A small network was shown many inputs. Here are its activations along a few directions, one row for each input.
Each table varies a few parts of the input and shows all the possible inputs, shuffled.
Descriptions start from the smaller parts, as in this example, which fits no table here: line(4) and (point or line(11) or (values(2) and ring(8))).
Shared parts are said once, and a part with two or three values counts as separate values.

Table:
row 1: [  6  21 -25   3   0   7 -12  81   3 -21   1  -5 -42   4  16   6   5  33
   6]
row 2: [  7  20 -19   4  -6   2 -17  94   9 -16   6   1 -43   4   4   4  13  29
  17]
row 3: [ 18 -25 -40 -35   4 -17  -2 -80 -10  -6  23  19  14  16   4  30  -5 -12
  18]
row 4: [ 11 -10  30  36  16  28  -4 -39  -1 -13  -4  13  13 -40 -31  -7  13 -27
 -37]
row 5: [ 25  34  44  53 -19 -14  -9  31  27  -3   4   9  16  10  13 -11   3   7
 -39]
row 6: [ 21 -21   7  38  23   7 -16 -49  14 -10 -15  -3  38 -26 -27  -5  -5 -10
 -32]
row 7: [-21  16  45  -2 -28 -17  23  61  -1  47  -7 -14   4  20  13 -20  -8   8
   5]
row 8: [  5 -10 -30 -32  -3  -5   8 -73  -5  -7  29  29   0   7  10  20  -2 -27
  23]
row 9: [ 27 -17  16  34   4   7   1 -45   4 -20  -9  12  20 -43 -21  -2  13 -19
 -36]
row 10: [-21 -35  19 -23  -5  -3  40 -35 -21  23 -30 -25  20 -28  -1 -15   7 -16
   3]
row 11: [ -2  40  -4  -7 -27 -26  -8  23  15  14  48  34 -21  63  18  17  -7  -1
  28]
row 12: [-25 -43  16 -17  13  -1  25 -34 -14  29 -35 -38  35 -13  -8 -15 -14  -5
   8]
row 13: [  1 -12 -38 -26  20 -10  -7 -75   8   2  23  19  16  25  -1  16 -15 -20
  31]
row 14: [ -8 -24 -41 -20  26  35 -13   4 -19 -37  -7 -13 -38 -46 -21   4  21   0
  11]
row 15: [-27  15  40   0 -23 -14  29  47  -3  42 -10 -24   6  21  18 -16  -9  10
  -5]
row 16: [ 12 -37 -46 -22  16  18  -3   1 -14 -46 -12 -12 -30 -47  -9  10  17   6
  13]
row 17: [-42 -27  25 -21   0  15  31 -29 -28  26 -22 -27  13 -29 -12 -18   4 -20
   3]
row 18: [  8 -36 -55 -17  35  17 -22  -4  -6 -34 -19 -24 -15 -35 -14   6  -2  18
  17]
row 19: [-21  13  41  -1 -27 -26  27  43   1  36 -18 -19  14  28  24 -27  -2  12
 -12]
row 20: [-14 -16 -47 -18  36  35 -20   7 -13 -36 -15 -22 -21 -31 -23  -2   0   6
  16]
row 21: [  8  16 -19  -1  -6  11 -20  88   9 -21  -1   0 -45   5   8  10   9  34
   9]
row 22: [-21  12  47  -5 -25 -12  24  53   1  42 -14 -15  -2  25  11 -16  -6  13
  -5]
row 23: [ -8 -52  18 -25   6 -11  34 -37 -26  26 -34 -32  35 -28  -3  -5   0   1
   0]
row 24: [ 25  38  45  54 -18  -2 -15  37  24   3   5  17   2  10  -1  -4   3  12
 -32]
row 25: [ 23  41  38  54 -14  -3 -10  33  17   3   6  12   7   8  11  -5  -5   8
 -34]
row 26: [ -2  44  -5  -5 -17 -22   2  12  12  14  43  34 -15  60  31  15 -13   3
  20]
row 27: [  2  40  -3  -8 -23 -17  -8  16  14  14  37  41 -20  64  24  16  -8   6
  20]
row 28: [-24  11 -37 -29  14  10 -13 -70  -6   0  25  16   7  27  -4  10 -19 -28
  26]
row 29: [ 25 -45 -56 -24  24   5 -14  -5 -18 -41 -19 -19 -15 -49 -10  18   9  21
  11]
row 30: [  2   3  17  37  24  24 -14 -40   7  -9 -12   1  32 -27 -33 -13  -5 -23
 -31]
row 31: [ 38 -29   9  28  15  -3  -7 -49   5 -12 -13   2  36 -43 -23   8   9  -9
 -38]
row 32: [ 23  33  45  54 -20  -3 -13  47  21   6  13  15   5  12  -1  -6   2   9
 -27]
row 33: [-47 -17  16 -18  12  12  22 -29 -26  26 -35 -36  26 -12 -14 -25 -14 -14
   4]
row 34: [-14   0 -25 -27   6  12   2 -69  -9   1  34  31  -4  15  -6  11   6 -33
  24]
row 35: [ 10  18 -24   1  -6  -8 -17  76  12 -28  -5  -7 -37   8  20   1  14  27
   1]
row 36: [  1  38  -6 -10 -24 -31  -6   7  19   7  38  29 -10  63  38  12  -6   1
  11]
Question: Describe the family of inputs behind these rows.
Answer: values(4) and (line(4) or ring(5))
Question: A walk changes only the line(4) part. It starts at row 5 and steps to row 25. List the rest of the walk in order.
Answer: row 24, row 32
Question: Which other rows agree with row 34 in the values(4) part? List them by row number.
Answer: row 3, row 8, row 11, row 13, row 26, row 27, row 28, row 36
Question: Which other rows does row 14 become when the ring(5) part takes its other values? List them by row number.
Answer: row 16, row 18, row 20, row 29

Table:
row 37: [ 29 -10 -77 -38 -20 -33  -3 -53  11 -43  31  21 -16   7  39  40  -5   5
  25]
row 38: [ 17 -30 -25  15  35  14 -25  56   0 -39 -38 -41 -10 -47 -32  -8   4  29
   7]
row 39: [ 15 -26  61  34   3 -39  19 -26   4  43 -33 -27  79  -8 -11 -23 -16  -1
 -36]
row 40: [ 17 -40  -9 -18   6  14   8  61 -28 -39 -38 -34 -39 -61  -3   6  31  26
  -3]
row 41: [ -8  71  20  25 -26 -28  -9  97  38  33  22  16 -16  69  13 -11 -17  26
  18]
row 42: [ 25 -35  79   6 -38 -43  57 -23 -24  46 -33 -19  51 -14  16 -12   3  -7
 -38]
row 43: [  0 -17  55  20  -3 -29  17 -24  -8  39 -43 -37  67   6  17 -25 -16   5
 -53]
row 44: [  5 -23  59  16 -36 -36  45 -25  -7  31 -29 -31  61 -15  28 -24  -7  -8
 -38]
row 45: [-56  24   2  18  50  87  -8 -91 -11  -8  21  30   7 -27 -53 -18   4 -67
   2]
row 46: [ 31  -5 -79 -34  12 -29 -34 -50   5 -37  22  14 -10  37  28  38 -15  17
  13]
row 47: [ 28 -46 -11  -3  22  28 -22  63  -9 -25 -30 -30 -22 -61 -29   8  21  31
   5]
row 48: [ 25 -49  75  22 -13 -23  38 -26  -4  60 -29 -13  64 -21  -6 -14  -9   0
 -29]
row 49: [-10  54  33  -3 -52 -31  29 104   9  34  23  25 -49  60  45   5  10  20
   6]
row 50: [ 60 -36 -56 -30   0 -29 -18 -52  13 -15  33  39  -8  10   0  53   3   7
  35]
row 51: [ 49 -26 -52 -50 -24 -46   3 -48  -6 -32  26  35 -24  13  24  52   4   3
  24]
row 52: [  0 108  51  82 -17  32 -34  60  39   0  52  58 -28  40  -3 -11   3 -12
 -33]
row 53: [  7  46  39  11 -40 -18  -5 107  25  38  35  31 -28  69  21   5  -7  25
  23]
row 54: [-81  -9 -33 -58   9  31  33 -52 -29  15   3 -22  -8 -16   3 -18  -5 -34
  40]
row 55: [ -5 -24 -35  -9   0  24   1  56  -7 -48 -40 -44 -30 -70   5 -11  14  26
  -5]
row 56: [-21  85  14  13 -27 -15 -15 105  20  29  14   3 -32  84  47  -6 -11  37
   2]
row 57: [-23  68  21   7 -51 -24   9 105  21  10  34  12 -37  63  59  -7   3  20
  13]
row 58: [ -1 -18 -35  -5  33  23 -33  58 -13 -41 -48 -52 -23 -38  -4 -12  10  36
 -18]
row 59: [-52 -37  -9 -54  26  34  14 -49 -27  34   7  -2   1  -8 -35  -5  -4 -31
  51]
row 60: [ 20   5  -1  68  34  70 -50  20   7 -69 -13   7 -15 -77 -55 -11  19  -3
 -52]
row 61: [ 21   7  90  95  15  21   5 -69   8  13 -10  19  66 -39 -23 -24   7 -34
 -84]
row 62: [-78   0 -29 -53  29  33   1 -53 -27  17 -13 -26   2  19 -14 -21 -15 -22
  34]
row 63: [-58 -32  -4 -63   1  14  45 -52 -38  21  -5  -9 -16  -4 -13  -8  11 -36
  41]
row 64: [-62 -13 -25 -37  33  20   7 -55 -10  23  -6 -15  14   8 -42 -18 -16 -35
  48]
row 65: [ 43 -13 -73 -15  13 -36 -24 -55  26 -29  24  24   2  22  -4  44 -17   9
  28]
row 66: [ 60  21 -44  40  26  15 -51 -90  22 -61  62  69  -4  -2 -17  37  11 -33
 -26]
Question: Describe the family of inputs behind these rows.
Answer: values(5) and (point or ring(5))
Question: The inputs of row 41 and row 39 match in every part but the values(5) part. If row 56 is changed in the same way as row 41 into row 39, which row does it become?
Answer: row 43
Question: Which other rows agree with row 64 in the values(5) part? List them by row number.
Answer: row 45, row 54, row 59, row 62, row 63
